Each row below holds a small network's activations on one record, seen along a few directions.
After each row come some of the record's fields: Lolud, Tav, Tamu, Zin, Saze, Pebe, Lelu, Baga.
Not every record has every field; a missing one is written none.
Other fields move the rows too, some of them a lot.
In the rows, 500 means zero.
Strong random noise was added to every row along 3 fixed directions; ignore it. To show where, here is one row again and again, with new noise each time:
[303 563 537 480 555 379 648 668 417 505 332 526 504 470 399 486 340 659
 543]
[405 674 475 610 597 668 519 573 573 548 636 341 445 643 429 306 499 548
 469]
[322 368 506 529 413 600 635 347 489 382 461 567 437 601 307 571 281 821
 369]
[373 592 484 573 539 615 565 512 537 505 571 423 450 630 393 386 416 618
 455]
[327 530 509 514 508 490 626 531 468 478 442 515 474 563 372 473 333 676
 480]

[504 542 425 239 541 317 703 380 363 469 366 677 543 634 453 502 288 589
 423] => Lolud=v2 Tav=m1 Tamu=u1 Zin=none Saze=none Pebe=p3 Lelu=none Baga=g2
[528 524 529 494 524 321 489 629 469 597 399 608 567 389 504 544 452 465
 629] => Lolud=v2 Tav=m1 Tamu=u2 Zin=f2 Saze=none Pebe=p2 Lelu=y2 Baga=g2
[513 251 561 701 348 730 284 433 616 449 548 489 449 321 472 679 692 612
 463] => Lolud=v2 Tav=m2 Tamu=u2 Zin=f2 Saze=w1 Pebe=p2 Lelu=y2 Baga=g1
[616 421 606 678 554 636 335 630 519 458 366 393 448 303 544 604 755 609
 466] => Lolud=v1 Tav=m2 Tamu=u2 Zin=f2 Saze=w2 Pebe=p3 Lelu=none Baga=g2
[483 526 545 647 399 577 403 493 502 513 593 430 410 559 394 466 506 505
 529] => Lolud=v1 Tav=m2 Tamu=u2 Zin=f2 Saze=w2 Pebe=p3 Lelu=none Baga=g1
[556 490 390 576 466 470 448 389 492 468 496 525 453 515 510 535 520 503
 483] => Lolud=v1 Tav=none Tamu=u2 Zin=f2 Saze=w2 Pebe=p2 Lelu=y2 Baga=g2
[472 322 524 437 484 662 594 533 476 311 378 498 501 340 389 657 461 790
 356] => Lolud=v1 Tav=m1 Tamu=u2 Zin=f1 Saze=none Pebe=p2 Lelu=y1 Baga=g1
[586 402 394 402 489 231 551 310 303 426 324 659 546 538 507 555 465 523
 471] => Lolud=v1 Tav=m2 Tamu=u1 Zin=none Saze=w2 Pebe=p2 Lelu=y2 Baga=g2
[464 537 420 585 380 619 544 308 468 468 623 506 435 611 508 455 458 532
 477] => Lolud=v1 Tav=m2 Tamu=u1 Zin=none Saze=w1 Pebe=p2 Lelu=y1 Baga=g2
[595 578 508 511 441 463 419 538 723 559 648 524 605 539 662 485 538 220
 617] => Lolud=v1 Tav=m2 Tamu=u2 Zin=f2 Saze=w1 Pebe=p1 Lelu=none Baga=g2
[407 907 432 244 671 244 761 742 488 641 460 467 687 683 487 172 232 238
 655] => Lolud=v1 Tav=m1 Tamu=u2 Zin=f1 Saze=none Pebe=p2 Lelu=y1 Baga=g2
[613 590 442 529 665 339 413 558 399 529 433 428 565 473 611 488 743 399
 510] => Lolud=v1 Tav=m2 Tamu=u2 Zin=f2 Saze=w2 Pebe=p2 Lelu=y2 Baga=g1
[654 320 571 630 541 787 255 338 581 388 564 351 481 414 528 613 781 603
 356] => Lolud=v1 Tav=m2 Tamu=u1 Zin=none Saze=w2 Pebe=p1 Lelu=none Baga=g1
[567 665 461 425 468 527 517 429 683 552 729 502 592 707 490 436 374 319
 470] => Lolud=v1 Tav=m1 Tamu=u2 Zin=f2 Saze=none Pebe=p3 Lelu=none Baga=g1
[506 600 568 599 693 511 453 747 501 540 487 394 475 340 620 452 674 540
 505] => Lolud=v1 Tav=m1 Tamu=u2 Zin=f2 Saze=none Pebe=p1 Lelu=none Baga=g2
[377 398 618 496 518 383 550 643 447 490 359 564 397 355 486 615 407 643
 593] => Lolud=v2 Tav=m1 Tamu=u2 Zin=f2 Saze=none Pebe=p3 Lelu=none Baga=g2
[527 708 479 494 535 463 572 548 490 625 614 424 548 613 521 364 554 392
 557] => Lolud=v1 Tav=m1 Tamu=u1 Zin=none Saze=w1 Pebe=p3 Lelu=none Baga=g1
[450 371 616 608 513 778 500 517 527 421 557 388 371 461 371 560 621 714
 403] => Lolud=v1 Tav=m1 Tamu=u1 Zin=none Saze=w1 Pebe=p3 Lelu=none Baga=g1
[427 432 624 716 447 765 466 503 679 417 552 393 423 398 375 523 503 669
 465] => Lolud=v1 Tav=m1 Tamu=u2 Zin=f2 Saze=w2 Pebe=p2 Lelu=y1 Baga=g2
[617 471 463 639 498 652 326 452 543 480 617 506 457 544 549 471 689 480
 445] => Lolud=v2 Tav=m2 Tamu=u2 Zin=f2 Saze=none Pebe=p1 Lelu=none Baga=g2
[510 529 536 538 506 486 479 512 518 423 466 480 474 532 525 462 519 503
 474] => Lolud=v1 Tav=m2 Tamu=u2 Zin=f2 Saze=w2 Pebe=p3 Lelu=none Baga=g2
[622 553 497 568 509 400 372 530 531 553 618 520 602 510 605 529 579 336
 634] => Lolud=v1 Tav=m2 Tamu=u2 Zin=f2 Saze=none Pebe=p1 Lelu=none Baga=g1
[623 293 408 569 508 537 409 252 315 431 509 558 496 545 499 645 644 636
 384] => Lolud=v1 Tav=m2 Tamu=u1 Zin=none Saze=none Pebe=p2 Lelu=y2 Baga=g1
[504 527 382 392 457 445 555 439 473 514 575 541 511 576 420 455 388 494
 452] => Lolud=v1 Tav=m1 Tamu=u2 Zin=f1 Saze=none Pebe=p2 Lelu=y2 Baga=g1
[440 295 612 611 526 411 450 642 357 463 182 595 407 147 559 846 584 675
 555] => Lolud=v1 Tav=m2 Tamu=u2 Zin=f2 Saze=none Pebe=p2 Lelu=y2 Baga=g2
[659 542 380 443 560 647 449 314 596 494 738 410 638 788 561 380 556 337
 349] => Lolud=v1 Tav=m2 Tamu=u2 Zin=f1 Saze=none Pebe=p1 Lelu=none Baga=g1
[494 321 564 337 520 447 638 491 462 281 225 542 529 419 511 629 496 707
 396] => Lolud=v1 Tav=none Tamu=u1 Zin=none Saze=w2 Pebe=p3 Lelu=none Baga=g2
[490 608 520 515 392 373 568 459 573 498 561 567 527 515 452 447 258 407
 628] => Lolud=v1 Tav=m1 Tamu=u2 Zin=none Saze=w2 Pebe=p2 Lelu=y1 Baga=g2
[524 764 429 407 699 489 522 737 566 527 494 400 618 546 610 290 531 320
 593] => Lolud=v2 Tav=none Tamu=u2 Zin=none Saze=none Pebe=p2 Lelu=y1 Baga=g2
[546 542 369 455 507 250 520 385 342 566 418 644 480 545 539 534 449 356
 671] => Lolud=v2 Tav=m2 Tamu=u1 Zin=none Saze=w2 Pebe=p2 Lelu=y2 Baga=g2
[525 655 375 387 483 237 552 305 406 556 588 590 551 764 502 384 444 212
 530] => Lolud=v1 Tav=m2 Tamu=u1 Zin=none Saze=w2 Pebe=p1 Lelu=none Baga=g1
[525 376 554 591 374 445 404 395 508 530 471 662 468 479 471 644 480 454
 594] => Lolud=v2 Tav=m2 Tamu=u2 Zin=f2 Saze=w2 Pebe=p1 Lelu=none Baga=g2
[528 715 433 419 440 459 540 270 528 567 687 554 442 761 402 299 330 353
 522] => Lolud=v2 Tav=m1 Tamu=u1 Zin=none Saze=w2 Pebe=p3 Lelu=none Baga=g2
[524 380 512 441 379 210 531 456 489 462 386 753 573 463 530 680 376 393
 622] => Lolud=v1 Tav=m2 Tamu=u2 Zin=f2 Saze=w2 Pebe=p1 Lelu=none Baga=g2
[642 573 388 371 503 310 492 356 566 492 559 629 689 698 665 493 431 299
 509] => Lolud=v1 Tav=m2 Tamu=u2 Zin=f2 Saze=none Pebe=p1 Lelu=none Baga=g2
[563 723 442 451 517 494 500 484 538 609 656 418 591 677 617 371 579 265
 521] => Lolud=v1 Tav=m2 Tamu=u1 Zin=none Saze=w1 Pebe=p3 Lelu=none Baga=g1

Here are new rows. What are their fields?
[502 662 504 376 639 301 572 682 540 570 496 489 667 509 580 450 455 343
 518] => Lolud=v1 Tav=m1 Tamu=u2 Zin=f2 Saze=none Pebe=p1 Lelu=none Baga=g1
[555 549 317 336 478 409 532 225 412 447 605 655 522 790 536 382 422 393
 395] => Lolud=v2 Tav=m2 Tamu=u1 Zin=none Saze=none Pebe=p1 Lelu=none Baga=g2
[464 318 561 699 535 797 474 578 506 411 396 314 360 259 386 577 621 825
 316] => Lolud=v1 Tav=m1 Tamu=u2 Zin=f1 Saze=w2 Pebe=p2 Lelu=y2 Baga=g2
[393 397 561 479 392 262 563 465 382 489 346 748 539 451 493 669 257 520
 533] => Lolud=v1 Tav=m2 Tamu=u2 Zin=f2 Saze=none Pebe=p1 Lelu=none Baga=g2
[456 615 410 564 558 414 450 531 290 586 481 479 442 469 510 491 543 448
 560] => Lolud=v1 Tav=m2 Tamu=u1 Zin=none Saze=none Pebe=p2 Lelu=y2 Baga=g1
[518 462 448 431 422 370 506 371 289 478 433 688 485 574 427 589 446 517
 492] => Lolud=v2 Tav=m2 Tamu=u1 Zin=none Saze=none Pebe=p3 Lelu=none Baga=g1
[417 677 433 672 424 448 509 411 490 597 691 520 442 706 483 328 491 340
 638] => Lolud=v1 Tav=m2 Tamu=u2 Zin=f2 Saze=w1 Pebe=p2 Lelu=y1 Baga=g2
[377 364 687 572 285 351 464 558 527 531 445 656 526 281 505 751 338 474
 677] => Lolud=v1 Tav=m2 Tamu=u2 Zin=f2 Saze=w1 Pebe=p1 Lelu=none Baga=g1
[470 344 494 403 565 354 542 672 362 427 199 502 617 240 539 682 509 662
 514] => Lolud=v1 Tav=m2 Tamu=u2 Zin=f1 Saze=none Pebe=p2 Lelu=y2 Baga=g1
[524 622 420 456 689 614 462 635 444 468 425 354 526 463 567 455 711 496
 390] => Lolud=v1 Tav=m2 Tamu=u1 Zin=none Saze=none Pebe=p2 Lelu=y1 Baga=g1
[559 535 528 564 578 689 450 722 617 503 587 253 545 396 617 382 752 422
 433] => Lolud=v1 Tav=m2 Tamu=u2 Zin=f1 Saze=w1 Pebe=p1 Lelu=none Baga=g1
[557 624 372 673 649 498 328 592 425 589 605 368 490 486 603 394 799 385
 558] => Lolud=v1 Tav=m2 Tamu=u2 Zin=f2 Saze=none Pebe=p2 Lelu=y2 Baga=g1
[385 575 570 423 515 303 595 747 413 562 302 581 492 434 431 500 365 584
 610] => Lolud=v2 Tav=m1 Tamu=u2 Zin=f2 Saze=none Pebe=p3 Lelu=none Baga=g2
[492 698 553 510 480 425 398 557 542 591 619 528 552 586 535 429 464 283
 637] => Lolud=v2 Tav=m2 Tamu=u2 Zin=f2 Saze=none Pebe=p3 Lelu=none Baga=g1
[560 593 380 423 578 568 588 337 407 481 623 475 479 763 415 392 511 538
 326] => Lolud=v1 Tav=m1 Tamu=u1 Zin=none Saze=none Pebe=p3 Lelu=none Baga=g1
[544 210 474 369 521 549 552 364 289 259 261 603 507 446 476 765 589 820
 228] => Lolud=v1 Tav=m2 Tamu=u1 Zin=none Saze=none Pebe=p3 Lelu=none Baga=g1
[592 394 557 517 668 764 445 682 474 404 400 283 538 358 555 567 730 660
 306] => Lolud=v1 Tav=m2 Tamu=u2 Zin=f1 Saze=none Pebe=p3 Lelu=none Baga=g1
[390 369 643 560 432 628 535 614 501 432 474 414 389 330 434 618 533 768
 525] => Lolud=v1 Tav=m1 Tamu=u1 Zin=none Saze=w1 Pebe=p3 Lelu=none Baga=g1
